These are the activations of a small neural network, seen along a few directions. Each row is one input.
Each table varies a few parts of the input and shows all the possible inputs, shuffled.
Descriptions start from the smaller parts, as in this example, which fits no table here: values(2) and (point or line(11) or (line(6) and ring(8))).
Shared parts are said once, and a part with two or three values counts as separate values.

A family of inputs:
x1: |  -93 |  -33 | -360 | -229 |  114 |  143 |  -29 |  -72 | -271 |   54 |   41 |  125 |   98 | -255 | -306 |
x2: |   45 |  257 |  -10 |   88 |   41 | -101 |  373 | -194 | -221 |  392 | -265 |   55 |   80 |  116 |  660 |
x3: | -183 |  160 | -138 | -183 |  127 |  202 | -189 |  -71 | -332 | -177 |  204 |  175 | -157 | -181 | -631 |
x4: |   44 |  220 |  -96 |  -57 |  -71 | -109 |  402 |  -26 | -402 |  392 | -470 |   -6 |  173 |    4 |  497 |
x5: |  191 | -884 |  -69 |  483 | -239 | -476 | -230 |  731 |  897 | -698 |   29 | -456 |  169 |   80 | -235 |
x6: |   25 |  291 |  102 | -114 |  -78 |  108 |  129 |  140 | -517 |   73 |   43 |  189 | -693 |  -92 | -131 |
x7: |  -84 |  -21 | -368 | -146 |  107 |   27 |   81 | -290 | -180 |  157 | -193 |  -16 |  598 | -144 |  101 |
x8: |  -54 | -670 |   40 |  101 | -424 | -382 |  -97 |  837 |  887 | -294 | -169 | -423 |   27 |  500 | -167 |
x9: |  118 |  385 |  511 |  -44 |   16 |  129 |  -50 | -140 | -245 |   95 |  267 |  107 | -663 |   -6 |  110 |
x10: |    5 |  250 |  -77 | -133 | -107 |   32 |  245 |  185 | -511 |  250 | -322 |  114 | -315 | -136 |   74 |
x11: |   39 |  106 |  146 |    3 |  240 |  133 | -205 | -548 |  107 |   50 |  330 |  154 |  181 |  -21 |   75 |
x12: |  171 |  349 |  393 |   99 |   43 |    9 |  107 | -318 | -100 |  276 |   82 |  151 | -269 |  102 |  467 |
x13: | -120 |   54 | -258 |    2 |  188 |   58 |   12 | -432 |  -26 |  119 |  -88 |   46 |  538 |  -50 |  244 |
x14: |  -22 | -720 |  -91 |  250 | -187 |    7 | -184 |  545 |  973 | -542 |   95 | -301 |  350 |  163 | -379 |
x15: |  -84 |  258 |  276 | -119 |  229 |  220 | -365 | -346 |  -59 | -149 |  415 |   87 | -119 |  -80 | -378 |
What do these inputs look like to the network? -> values(3) or (values(2) and ring(6))
Which other rows does x1 become when the values(2) part takes its other values? List them by row number. -> x10

A family of inputs:
x16: |  -16 | -431 | -176 |   41 |  -70 |  -54 | -164 |  161 |  301 | -340 |  197 |  -53 |   51 |    7 | -362 |
x17: |   52 |  403 |   83 |  -10 |  295 |  335 |   92 | -709 | -256 |  257 |  167 |  258 |  204 | -130 |  317 |
x18: | -156 |  351 | -159 | -335 |  143 |  251 |  188 | -359 | -324 |  426 | -104 |  176 |  223 |   26 |   -4 |
x19: |  153 |  528 |  363 |   90 |  132 |  120 |  203 | -430 | -361 |  340 |   90 |  293 | -354 |   10 |  437 |
x20: |   41 | -234 |  142 |  240 | -184 | -215 |   26 |  399 |  449 | -217 |  -54 | -159 |  -54 |  316 |   28 |
x21: |   64 | -319 |  -18 |   29 | -140 |   62 |  -77 |  480 |  201 | -310 |   39 |  -99 | -207 | -100 | -352 |
x22: |   70 | -249 |    3 |  250 | -241 | -144 |  143 |  413 |  319 | -209 |  -99 | -122 | -110 |  187 |   -6 |
x23: |   62 | -205 |  185 |  264 | -159 | -297 |  -77 |  344 |  570 | -151 |  -53 | -201 |  -77 |  291 |   27 |
x24: |   27 |  636 |   74 |   37 |  112 |  -78 |  267 | -209 | -786 |  337 | -246 |  219 | -350 | -176 |  215 |
x25: |   29 | -358 |  -55 |   90 | -108 | -261 |  -18 |  259 |  385 | -110 |  -99 | -308 |  250 |  147 |  246 |
x26: |   47 | -208 | -114 |  229 | -126 | -112 |  189 |  485 |  229 | -111 | -145 | -101 | -176 |   73 |  -15 |
x27: |   24 | -280 |  263 |  112 | -142 |  -90 | -367 |  339 |  528 | -366 |  122 | -256 | -126 |   79 | -288 |
x28: |   48 | -294 |   52 |   79 | -164 |   30 | -136 |  404 |  270 | -379 |   97 | -219 | -197 |  -86 | -316 |
x29: |    5 | -378 | -261 |   99 | -165 |  -98 |  135 |  358 |  198 |  -93 | -223 | -155 |  208 |   25 |  202 |
x30: |   -8 | -354 |  -67 |  152 |   45 | -169 | -168 |   64 |  632 | -150 |   55 | -224 |  469 |   90 | -115 |
x31: |   16 | -373 | -271 |  125 |   18 |  -40 |   49 |  127 |  370 | -166 |   29 | -188 |  393 |  -69 | -152 |
x32: | -167 |  450 |  183 | -366 |  -30 |  307 |    6 |  -47 | -436 |  260 |   -9 |  143 | -353 |  -31 | -156 |
x33: |   45 |  502 |  424 |  -43 |  129 |  389 | -101 | -407 | -366 |   80 |  274 |  229 | -372 | -199 |  162 |
x34: |  -65 |  469 |  127 | -238 |  -28 |   48 |  304 |  -73 | -419 |  513 | -184 |  211 | -345 |  179 |  118 |
x35: |    3 | -307 |  218 |   87 | -166 |   -7 | -262 |  394 |  410 | -433 |  122 | -212 | -102 |  104 | -287 |
x36: |   48 |  441 | -199 | -138 |  257 |   37 |  168 | -495 | -703 |  340 | -149 |  230 |  210 | -282 |   31 |
x37: |   85 |  413 |  177 |  -41 |  188 |  150 |  146 | -583 | -396 |  361 |    2 |  146 |  -41 | -116 |  675 |
x38: |   42 | -397 | -168 |  112 | -223 | -158 |   92 |  279 |  270 | -145 | -160 | -223 |  232 |   80 |  210 |
x39: |   34 |  398 |  151 | -103 |  278 |  280 | -124 | -670 | -361 |  158 |  373 |  338 | -159 | -142 |  120 |
x40: |   33 | -403 | -336 |   83 |   39 |  -10 |  106 |  199 |  297 |  -91 |  -34 |  -69 |  383 |  -80 | -190 |
x41: | -130 |  356 |  -63 | -365 |   29 |   75 |  244 | -226 | -455 |  533 | -265 |   64 |  -32 |   47 |  352 |
x42: |  -46 | -423 |  -37 |   40 |  -17 | -124 | -283 |  144 |  425 | -348 |  242 |  -92 |  108 |  135 | -329 |
x43: | -113 |  493 | -141 | -160 |  198 |  103 |  -69 | -440 | -766 |  106 |   15 |  305 | -102 | -270 | -107 |
x44: |   67 |  422 |  -82 | -149 |   88 | -105 |  229 | -359 | -824 |  398 | -324 |  168 |   -3 | -207 |  393 |
x45: |   87 | -397 |   35 |   96 | -178 | -343 | -113 |  204 |  520 |  -65 | -115 | -252 |  279 |  225 |  218 |
x46: |   38 | -411 | -107 |   91 |   38 | -142 |  -53 |  106 |  496 | -150 |   75 | -175 |  467 |  101 | -144 |
x47: | -231 |  391 | -117 | -394 |  162 |  226 |  -34 | -311 | -431 |  313 |   89 |  201 | -157 |  -28 | -177 |
x48: |  -41 | -420 |   32 |   74 |  -48 | -179 | -390 |   95 |  559 | -325 |  225 |  -90 |  126 |  167 | -329 |
x49: | -119 | -381 | -278 |   62 |  -29 |   67 | -131 |  250 |  244 | -361 |  114 |    9 |   55 |  -34 | -339 |
x50: |  -27 |  571 |  136 | -140 |   70 |  146 |  -21 | -187 | -786 |  100 |  -64 |  205 | -341 | -341 |  -84 |
The inputs of x18 and x34 match in every part but one. If x17 is changed in the same way as x18 into x34, which row does it become? -> x19
What do these inputs look like to the network? -> ring(5) and (values(3) or line(4))
Which other rows agree with x49 in the ring(5) part? List them by row number. -> x16, x39, x42, x43, x47, x48
Which other rows does x32 become when the values(3) part takes its other values? List them by row number. -> x33, x50

A family of inputs:
x51: | -110 |  415 | -219 | -318 |  117 |  194 |  267 | -343 | -683 |  441 | -214 |  209 |   78 | -145 |  192 |
x52: |   72 | -464 |  -91 |  158 |  -57 | -266 |   -9 |   54 |  597 |  -55 |  -87 | -267 |  556 |  203 |  330 |
x53: | -116 |  528 |  -34 | -197 |  192 |  159 |  237 | -518 | -462 |  515 | -121 |  251 |   97 |   38 |  313 |
x54: |    5 |  482 |  109 | -156 |  199 |  106 |   86 | -621 | -457 |  429 |  -31 |  185 |   92 |  -66 |  465 |
x55: | -150 | -115 |  -58 | -227 |   21 |  282 | -351 |  114 |   -4 | -316 |  314 |   65 | -183 | -174 | -721 |
x56: |  -32 |  -51 |    9 |   -3 |   93 |   98 | -379 |   72 |  -67 | -421 |  334 |   73 | -263 | -260 | -680 |
x57: |  140 | -391 |  134 |  265 | -452 | -436 |  247 |  817 |  479 |  -73 | -394 | -336 | -225 |  376 |  298 |
x58: |   74 |  481 |   26 |   -9 |  211 |  159 |  241 | -535 | -552 |  361 |  -40 |  242 |   -1 | -189 |  468 |
x59: |   46 |  -51 |  188 |   76 |  125 |  253 | -360 |  -93 |  121 | -401 |  497 |   98 | -274 | -201 | -449 |
x60: |   30 |   43 |  512 |   47 | -284 |   44 | -260 |  590 |   82 | -384 |  188 |  -30 | -927 |   86 | -474 |
x61: |   70 | -461 | -362 |  238 |  -72 | -369 |  129 |  289 |  320 | -136 | -270 | -256 |  463 |   21 |  102 |
x62: |  -22 |  -55 |  268 |  -74 |   99 |  199 | -510 | -178 |  217 | -339 |  511 |   42 | -166 |  -80 | -457 |
x63: | -142 |    0 |  127 | -111 |   84 |  249 | -368 |  -68 |  218 | -253 |  419 |  107 | -161 |   22 | -601 |
x64: |  -61 | -529 | -432 |   -1 | -136 | -187 |  171 |  342 |  396 |  -29 | -275 | -274 |  550 |  118 |   57 |
x65: |    4 |  472 | -147 |  -84 |  168 |    5 |  232 | -379 | -744 |  341 | -201 |  215 |    7 | -238 |  229 |
x66: |  146 | -461 | -177 |  317 |  -41 | -212 |  144 |  128 |  503 | -121 | -107 | -216 |  460 |   76 |  344 |
x67: |   97 |  569 |  385 |  -42 | -200 |  -63 |  345 |  160 | -569 |  401 | -353 |  107 | -666 |   98 |  408 |
x68: |  -50 | -412 | -239 |  121 |  -66 | -214 |  139 |  167 |  604 |   38 | -170 | -218 |  564 |  314 |  176 |
The inputs of x64 and x51 match in every part but one. If x66 is changed in the same way as x64 into x51, which row does it become? -> x58
What do these inputs look like to the network? -> values(3) and (point or ring(5))
Which other rows does x55 become when the ring(5) part takes its other values? List them by row number. -> x56, x59, x62, x63

A family of inputs:
x69: |  -63 |  -45 | -252 | -117 |  -48 | -107 |  146 | -157 | -159 |  303 | -224 |   63 |  286 |  157 |  202 |
x70: |   78 | -422 |  -53 |  131 |  -58 | -218 | -396 |  189 |  267 | -445 |  109 | -183 |   51 | -209 | -208 |
x71: |   21 |   48 | -151 |  -30 |  249 |   82 |   24 | -276 |   12 |  114 |   11 |   77 |  420 | -120 | -103 |
x72: | -212 |  115 | -244 | -186 |  118 |  133 |   -2 |  112 | -237 |  -51 |  -35 |  139 |  -79 |  -25 | -327 |
x73: |   79 |  115 |  -54 |  163 |   18 |    1 |  226 | -185 |  -79 |   71 |  -95 |   62 | -129 |  -38 |  448 |
x74: |  171 | -362 |    1 |  271 |   56 | -346 | -175 |   75 |  363 | -331 |   38 | -166 |  328 | -109 | -137 |
x75: |  -39 |   -3 | -232 |  105 |   36 |   -4 |  270 |  -82 | -138 |  165 |  -81 |  149 |   97 |  -54 |  351 |
x76: |   -2 |  160 |   12 |  -96 |    6 | -265 |  115 | -130 |  -56 |  329 | -107 |  -67 |   36 |  165 |  246 |
x77: |   37 |  100 |  327 | -105 |   71 |   81 | -266 | -183 | -127 |    4 |  240 |   97 | -229 |   38 |   51 |
x78: |  -33 | -438 |   97 |  -52 |  -44 |  127 | -112 |  221 |  653 | -168 |  263 | -125 |   25 |  149 | -226 |
x79: |  138 | -400 | -206 |  234 | -113 | -433 |  -76 |  253 |  221 | -192 | -151 | -147 |  202 |   38 |  134 |
x80: |  -59 |  118 |  139 | -291 |  -22 |    0 | -258 | -189 |  -95 |   62 |  188 |   56 |  -64 |   57 |  -68 |
x81: |  -51 |   34 | -219 | -185 |   26 |   80 |  212 |  190 | -304 |  110 | -243 |   12 |  120 |  -58 |   39 |
x82: |   39 | -369 |  -53 |  115 | -115 |  -57 |  164 |  246 |  620 |   62 |  -10 | -179 |  143 |  317 |   93 |
x83: |  -23 |  235 |  298 |   89 |  180 |   -2 | -127 | -281 |  -31 |   -9 |  115 |  -31 |    3 |   85 |  229 |
x84: |  -20 |  198 |  140 | -222 | -172 | -135 |   91 |  115 | -227 |  187 | -190 |  -25 |  -89 |  121 |  151 |
x85: |  -12 |   35 |  -51 |  -74 |  102 |    2 |   11 | -371 |  -12 |  156 |   -6 |   41 |  409 |    5 | -111 |
x86: |    9 |   -8 | -307 |  -48 |  167 |  -57 |  203 |  -78 |  -93 |  295 | -194 |   25 |  258 |  -35 |  137 |
x87: |  -17 | -333 |   24 |    9 | -276 |   73 |  167 |  483 |  434 | -104 |  -62 | -210 |   26 |  308 |   10 |
x88: |  -83 |  199 |  -93 |  104 |   -8 |  219 |    6 |   93 | -220 |  -51 |   63 |  185 | -261 | -185 | -194 |
x89: |  -49 |  110 |  -91 |  175 |  153 |  184 |   52 | -261 |  -57 |  -39 |  122 |   77 |  224 | -174 |  130 |
x90: |  -21 |  181 |  166 |   66 |   65 | -160 |   44 | -124 |  -67 |  177 | -134 |  -17 | -163 |  113 |  452 |
x91: | -132 |  322 |  149 | -145 | -118 |  -39 | -178 |   37 | -132 |   94 |  -33 |   53 | -283 |   78 | -201 |
x92: |  -42 |   41 |  -99 |    1 |   90 |  295 | -112 | -153 | -160 |  -89 |  255 |   85 |  -72 | -281 |  -49 |
x93: |  125 | -298 |  -83 |  222 | -216 | -305 |  -77 |  463 |   75 | -322 | -202 | -333 |   34 | -103 |  -21 |
x94: |  -97 |   17 | -199 | -218 |  158 |  227 | -192 | -164 |  -96 |  -29 |   90 |   58 |  102 | -243 | -190 |
x95: |  -85 |  -39 |  -62 | -285 |   76 |   96 | -123 | -276 | -100 |   52 |  115 |   20 |   85 | -113 | -280 |
x96: |  113 |  129 |   92 |  169 |  208 |  115 |  147 | -356 |  -50 |  -95 |  226 |   12 |   28 |  -43 |  144 |
x97: |  120 |  202 |   97 |   94 |  -66 |  182 |   19 |   12 | -191 |  -73 |   85 |  295 | -384 |  -31 | -109 |
x98: | -205 |  121 |  -99 | -205 |   32 |   30 |   18 |  -21 | -207 |   24 |  -42 |   25 | -123 |   25 | -412 |
x99: |   20 | -281 |  -78 |  215 |  -77 | -320 | -173 |  381 |  153 | -418 |   25 | -209 | -153 |  -60 | -433 |
x100: |  -90 |   19 | -119 | -234 | -123 |    4 |  194 |   80 | -319 |  144 | -259 |  -30 |  108 |   63 |   26 |
x101: |   11 |  215 |  164 |  -76 |  102 | -124 |  -61 | -299 |   20 |  158 |  107 |  -30 |  200 |  103 |   20 |
x102: |   30 | -345 |  115 |  120 |    0 |   42 |   14 |  123 |  723 | -100 |  150 | -106 |  304 |  237 |  -81 |
x103: |  218 |  184 |  133 |  115 | -150 |  134 |  204 |   48 | -204 |   39 | -166 |   97 | -258 | -155 |  262 |
x104: | -186 | -221 |   16 |   57 | -192 |  115 |  -62 |  428 |  542 | -226 |   66 | -145 | -177 |  277 | -295 |
x105: |  140 |  205 |  401 |   -4 |  -43 |  -92 |  110 |   70 | -165 |  184 | -160 |    7 | -292 |    2 |  184 |
x106: |   27 |  117 |  -64 |   78 |  -79 |  147 |  236 |  154 | -262 |   76 | -165 |   56 |  -89 | -232 |  176 |
x107: |    6 |  246 |  351 |    0 |  -39 |    6 | -154 |   41 | -151 |   63 |   16 |  221 | -403 |  108 |  -96 |
x108: |  138 |   98 |   87 |   40 |   50 |  288 | -131 | -228 | -144 | -127 |  275 |   90 | -241 | -178 |   55 |
What do these inputs look like to the network? -> ring(5) and (values(2) or ring(6))
The inputs of x73 and x96 match in every part but the ring(5) part. If x82 is changed in the same way as x73 into x96, which row does it become? -> x102
Which other rows does x107 become when the ring(6) part takes its other values? List them by row number. -> x72, x88, x91, x97, x98
A walk changes only the ring(6) part. It starts at x92 and steps to x108. List the rest of the walk in order. -> x77, x80, x95, x94
Which other rows agree with x93 in the ring(5) part? List them by row number. -> x81, x84, x87, x100, x103, x105, x106
